A small network was trained on invented records. Each row is its activation on one of them, seen along a few directions.
Records have a field called M. Each example row is followed by its value.
The largest differences between rows may come from other fields.
Strong random noise was added to every row along 13 fixed directions; ignore it. To show where, here is one row again and again, with new noise each time:
[ 311  124   20 -382   65  408 -207  316  826 -241 -182  310  346 -288
  105   35 -165   15  433  378   -5  669  328 -295  213  186  259 -385
  429 -146   80  -39  369]
[ 106  -68   -2  132 -166 -243  462  256 -135 -335   92 -496 -245  249
 -192  429 -452  -13  697 -544 -210    9 -301 -227  -53  226   84   72
 -198  523 -846  427  -42]
[ 314 -140  304 -119 -381  -71   69  386   55 -202 -135 -246 -745  306
 -374 -150 -202 -460  276 -372 -369 -384 -208 -195  -65  459  241 -166
 -713  559 -304   58  -49]
[  43   11 -180  206  301  185  224 -476 -122  555 -219  136 -147 -213
  273  186   42 -303 -378   68  -54  231  -36  309 -211 -657  -17  141
   -8  -73  447  -80  335]
[ 116  307  -70   70 -368 -724 -305  428 -264  203  255 -257  135  198
  494 -116 -340   80 -271 -534   73   -1 -573  100  394  296  528 -142
  531  212 -302  151 -320]
[-308   88  -22 -274 -282 -547 -290 -414  149   78 -505  162  572 -306
  -63 -246  148 -129 -175 -156  352 -495  392  576 -557  275   51 -481
  196  209   11 -162  -43]
[  48 -112 -104 -101 -162 -151  128  -48  236    9   61   63   39   89
 -374   97 -186  -25  512 -146  158   47 -210  -24   15  381   -4   44
 -217  126 -533  157 -146]
[ 189 -141  -20    4  630   48 -435  -71  569 -110  -29  209    6 -143
 -752 -454  -10 -184 -352    7  -67 -170 -318   -1   28  -84  302 -473
 -314  149   53 -170 -273]
[ -36  179  205  323  120 -328  348  119 -264  439  134  -15 -144  215
  370  224  168  211 -358 -512   71  194 -370  558  -17  295 -466  357
 -109  -61  130   61   59]
[ 168  -33 -161 -151  454   94  336  -60  168  137   58 -125  -67   -5
  345  385  -97 -157   88   68  264  160  161  -76 -406  295  421 -400
 -196   25 -206   38   25]
[-452  150  379  326  -43  139  319 -130 -327  210 -331  246  271   24
 -412  137 -148  251   14   -9  -34  276  261 -168 -167 -336 -480  512
  184 -480  -93   80  -48]
[ -99  188   33  474  434  210  256  147 -193   42  407 -362  -76  667
   82 -116 -255  176 -408   -8 -100 -119 -296 -315 -168  -63  475 -576
 -175  -24 -310 -172 -513]
[ -23  214  240  413  280   30  262  145 -592 -361 -547 -246 -520 -341
 -276  453 -314 -219 -209 -270 -386  270  324 -465 -322 -604  386  392
  211   84   86   33  116]
[-110  214 -280  311  505 -424  249   25 -103 -360  457 -167   17  222
   52  435  182  496 -122 -186  719   19  -73  175 -454  923  303 -159
 -127  -92 -395 -144 -603]
[ 147  -31  -22  433  172  352 -284   80  -19 -578  -13  -72 -128    6
 -369  -65 -169   68  -53  195 -321  -48 -121 -358   62 -705  116  -23
   57   49  170  170    6]

[ 155 -154   57  -14  -19   58 -336  123  438 -483  151   49   90   39
 -228 -304  191  258  159   29 -222 -130 -178  236  292  -26 -509  -71
 -126  203  237  130  336] | m6
[ 100   46   78 -330    2  334   22   -6  425   92 -150  191 -240   49
   51 -259  227 -273  -81  332   22   17  366   15 -186  416  243 -464
 -320  -15  307 -526  130] | m3
[  88  137  362   77  295  700  338  610  -92   -4  154  -78 -387  290
   53  149 -207  -33   69  278 -268  469  210 -929  163   51  392   76
  -66 -416 -133 -133 -285] | m3
[-239   14 -339 -201 -361  286  368 -367  675 -121  164   40  698  346
   33   -3   43  259  868  366  287   33  193  178 -231  478 -219 -686
  -27  108 -571 -225  -10] | m11
[  95  -93  -17 -692 -633 -736  -59 -129  -88  674 -326   86 -169 -288
  352   -7   40 -598   84 -404  299 -243   70  460  -97  655  189  123
 -124  287  -90   48  143] | m6
[-219   88   -7   20  -25  162  157  -99  203  -96 -127  137  112   39
 -690  -82 -189  -92  313   86   45  100   98 -413 -105  164  304 -117
  -44  -68 -512 -311 -485] | m2
[-405  210  837   20  -66  259  623  500    8  -41 -358 -272  156  483
 -378 -123 -368  120  271 -368 -586   49  321 -452 -197  221 -230 -339
 -106   97 -614 -103  -78] | m8
[ 162   31   51   15   81  395  490 -106  448  398 -107  -38   30   75
  682  182  316 -191   66 -158 -316  191 -101  713 -169  -44 -565 -322
 -197  338  335 -140  573] | m5
[-227  254 -547  320 -111  -27  295 -580  -52  -29 -124   63  140 -208
  201  354  298    9   12   38  283  139  123  525 -396  -71   58   41
  292  103  103 -478  -80] | m1
[  21 -113   19 -203  -58 -365 -458  148 -158  214   85  241  -30 -314
 -389 -223  -94 -119  -92  -91   99   39 -207 -270  525  -19  172  596
  190 -247  -88  153 -353] | m9
[ 167   44  119  -74  -77  492 -200  149  441   -9  -53  443  113  -97
  116  -25  322   45   70  386   90  265  151   56  111  167 -286   51
   29 -345  445 -120   70] | m5
[  60  -21   -9  121  296  214  153   30   65  132  212 -254  131  262
  249  -59 -251   56 -101   14 -261   45 -216 -114   60 -360   86 -428
    8  107 -113  115  128] | m2
[ 335 -259 -369 -239 -104   84 -245 -109  189  -62  300  260 -339   38
   40   83  222 -119  207  465  592 -159  -11  -53  -70  539  269   61
 -472 -211   89   57 -193] | m4
[  19   76 -240  346  467 -243  178 -164 -534  408  148   19 -327 -162
   47  371  -45   -2 -475 -172  215  356 -360    9   90 -268  232  586
   84 -267   85    4 -222] | m8
[-219  -28 -250  440  451 -148  211 -463  -42  -38  189  -68 -181  251
 -752 -173   66  131 -279 -168   23 -203 -424  258 -166  -75  -24  -82
 -473  193 -199 -357 -347] | m11
[ 218  104   67   73 -209  203  -97  412  155 -405  281  -30 -513  200
  -59 -203  176   55   67   37 -296  149 -137 -103  430  277   -4  184
 -125  112  238 -309   39] | m9
[-148   34  -13 -140  148 -126 -195   24  -77 -137  -10 -114  555   -3
  131    7 -280  228  -74  196  298 -180  307 -333 -261   44  394 -546
  317 -190 -294  204 -212] | m1
[-207  -50  598 -543   52 -173  369   40  174  557 -505  193  108 -152
 -421  -72 -159 -312  111 -308  -14   67  409  -91 -264  580 -138  -59
 -293  -74 -389  -96    7] | m2
[ 164  -86 -185  -65  366 -525 -541  -42 -160 -308 -163   36  -34 -562
 -332   78  -65  -81 -372 -111  313 -183  -10  -90 -104  -35  517   24
  155   30   70  172 -215] | m1
[   2   86 -221 -220  124 -103   39 -266  211  291 -154  414 -151 -329
 -253   18  112 -163  -82  158  340  409  166   81   11  327  299  199
   14 -245  131 -472  -31] | m4
[ -58  217  151  -43 -619  -61  260  117  -78  145 -380  -59   25   13
   73  104 -343 -121  381 -251 -330  330   53  -55  129  -70  -31  103
  325  197 -211   -8  328] | m5
[ -17  -85  203   45  461 -189  501   35 -163  129 -115 -215  -64  -86
  230  555  112   20   24 -445   91   37   42  308 -436  213 -378  136
 -273  127 -137  341  159] | m11
[-183 -244  622  -63  406  178  159   29   82  378 -235  213  -45   34
 -713 -250    9 -157 -148 -178 -248 -138   13 -109  -89 -110 -516  216
 -544 -176  -73  138 -106] | m9
[ 178  164 -152  111 -357   10 -179   24  -24 -449 -221   94 -291 -265
  252  166  296   26   15  113   -9  161  197  290   -6  -20  -88  248
  215  101  600 -169  429] | m8
[ 402 -206 -141 -285  153  202 -380   10  -42  508  263  143  -22 -128
  959  -25  105 -102 -387  471  146  100  -26   47  301 -407   14   45
  116 -375  721  368  496] | m3
[-323 -175   97 -105 -114   47  -37 -155  256  107  143  248  875   84
 -270 -107  -34  424  480  180  232   -8  -19   -9  140  -23 -700   69
  149 -349 -409  389 -127] | m6
[-114  310  241    9 -140 -329  157  363 -165  120   -2  -36   10   -9
  341   58  109  210 -188 -388  -58  293    8  240  217  412 -174  250
  341  -37   75 -199   41] | m4

Which value of M does each new row have?
[ 304  -16   36   50 -240  290  -54  190 -170 -258  131  170 -840  101
  112  128  456  -95 -123  353  217  -49  139  -85  -50  508    4  380
 -508 -241  549 -268  -55] | m8
[ 141 -142 -243 -113 -174 -127 -347 -225 -185  588  119  234  114  -79
  161 -123 -238 -107 -166  213  187   65 -324  -77  370 -401  147  238
  166 -303  116  292   43] | m5
[ 370  -81   14 -110   82  272 -236  269  495 -420  -20 -312   27  117
  263 -193  -92 -172  106   37 -387 -252  -81   -1  -35 -164  230 -861
  -85  545   82  127  293] | m11
[-310   80  100  200 -357  147  533   55 -382  -85  245 -310 -234  737
  -33   78 -131  137  319   46   69 -274  133 -351 -342  425  111  -81
 -404  -37 -570 -111 -428] | m6
[ -10  169  184  186  -17  -56  -33  285 -217 -200  -25 -241 -187  130
   58 -109  -92   44 -235 -185 -304  -32  -44 -112   80 -132  139  -77
  127  157   83  -69   19] | m3
[  13 -116  187  -40  249 -395 -325  141 -262 -468  -52 -176   31 -263
  109   66  144  211 -270 -147   84 -338  283  121 -195  -42 -203  107
   68   49  286  407  239] | m9
[ 115   66  -18  299  415 -228 -114   63  157 -210   92   85 -151  -93
 -375  -80  135  259 -330 -305 -113  182 -436  340  236   26 -235  156
  -70  115  230 -133   87] | m1
[-290 -216   57   58  -40   91   40 -528 -486  357 -266  204  -94 -238
 -214   58  194 -294 -224  183  152 -380  340   40 -398 -492 -277  552
 -197 -292  226   88 -135] | m9
[-220  -57  201 -239  284  141    8 -108  482  226  -54  417  421    0
 -581 -290   11  189   93  213  163  211  168  -77   54  265 -253 -112
 -104 -371 -159 -165 -101] | m3
